Each row below is a small network's average activation on inputs in which a field has the value named, seen along a few directions.
Values that are neighbours, or in one group, have similar rows; names and order tell nothing.

Other fields shift rows strongly along one fixed direction, in all tables alike. That doesn't count.

Values of L:
l6: [-14 -21  -4 -11   2 -13 -11   1  30  15  11  33 -37  -9  60 -10 -23   0
  13  -5]
l1: [  4 -26  -7  -5  20 -12 -10  13 -15  13  20  32   0  -1  28   0 -28  -2
   8 -15]
l4: [ 10   1  -3  15  -8  23  -5  -5  -6 -15   1  -7  24 -15 -25  15   8  -4
  -4   5]
l9: [  9   3  -8 -19  20  -4  -2   0 -19   4 -13 -21   3  11  -4   3   9   2
 -18  -1]
l2: [  6  18   6   4  -4  -6  -3  -6 -18  14  -6 -20  23  28 -28  -6  15   4
  -6 -14]
l3: [  0  50  -5   8 -36  21  10   6  13 -14 -48 -86  33  19 -90  12  39 -14
  -5   9]
l8: [  4 -13   7  -4   4 -15  -1   7 -10  14 -15 -16   4  -4  -9  -5 -10  21
   7 -14]
l11: [-26 -11  -8  -6   7 -27   9  10  16   6  36  60 -36  -5  73 -13 -25  -3
   8   4]
l5: [ 6 -2  9 14  9 -5 11 -7 -3 -7 30 30 -8 -3 32 -8  0  6 -7 10]
l12: [-15   9  -9  -7  -6  17   0   9  18  11  -1  -3  11  -3 -15  12  -2  -7
   7   0]
l7: [ 15  11  27  13 -24  25  -1 -15  -3 -19 -28 -42  20  -9 -56  -3  27   3
   2  -3]
l10: [  2 -17  -3  -2  16  -4   1 -13  -2 -22  13  39 -36  -9  32   4  -9  -5
  -5  24]
A value of L combines one of 4 hidden first parts with one of 3 second parts; all combinations occur once.
- l1 and l12 share the first part; l1 and l9 share the second. Which value has the first part of l9 and the second part of l12? => l3
- l11 and l5 share the first part; l11 and l6 share the second. Which value has the first part of l6 and the second part of l5? => l7

Values of E:
e12: [ -2   1  -1  -1   3  -1   0  -2   8  -2   5  15 -15  -1  17  -1  -6  -2
  -1   5]
e11: [ -9 -27  -7 -13  27 -19  -8   4   8   8  27  61 -41  -7  76 -11 -32   3
   4   1]
e13: [ -4  -7  -1   4   3   1   0  -2  10  -7  13  25 -17  -8  23   0  -9  -3
   4   9]
e5: [ -5 -16  -2  -6   9 -13  -4   4  -1   8  13  29 -15   0  32  -7 -18   3
   6  -5]
e2: [ 0  6  3  4 -8  8  5 -1  7 -6  1 -4  1 -2 -9  3  5 -7  2  5]
e14: [  8  -9   2  -4  13  -9  -5   0 -16   6  -5  -1   2   3   1  -2  -5   9
  -2  -8]
e9: [  7  18   8   3 -16  14   1   3  -8   5 -27 -57  38   4 -61   5  22   3
   0 -13]
e10: [  5 -11  -4  -5  16  -9  -7   2 -14   8   8  15  -2   3  19  -2 -11   4
  -3  -8]
e3: [  0  26   1   4 -20  13   7   1   0  -6 -22 -45  24   7 -52   6  24  -4
  -3   1]
e7: [ -9 -16  -8  -8  12 -12   0   3   9   6  16  34 -23  -2  43  -3 -19  -1
   3   5]
e4: [  2   6   6   7  -8  15   4  -7   7 -15  -1  -1   0  -9  -9   3   9  -5
  -3  11]
e1: [  4   6   1   3  -1  -6   2  -1 -14   5  -7 -19  18   8 -19  -1  10   5
  -4  -7]
e8: [  0   3   1   6  -6   9   1  -7   8 -11   3   4  -5  -6  -1   4   5  -4
  -2  10]
e6: [  3  21   0   7 -22   9   4   2  -4   1 -26 -57  34   9 -59   6  24  -1
  -1  -6]
The values of E form a line.
- Going along E from e14 by way of its neighbour e10, in what order are e11, e5, e3, e6 met? => e5, e6, e11, e3
- Name the neighbours of e8, in listed order. => e13, e4
- What is the length, in steps, of the shortest route from e12 to e7? => 2
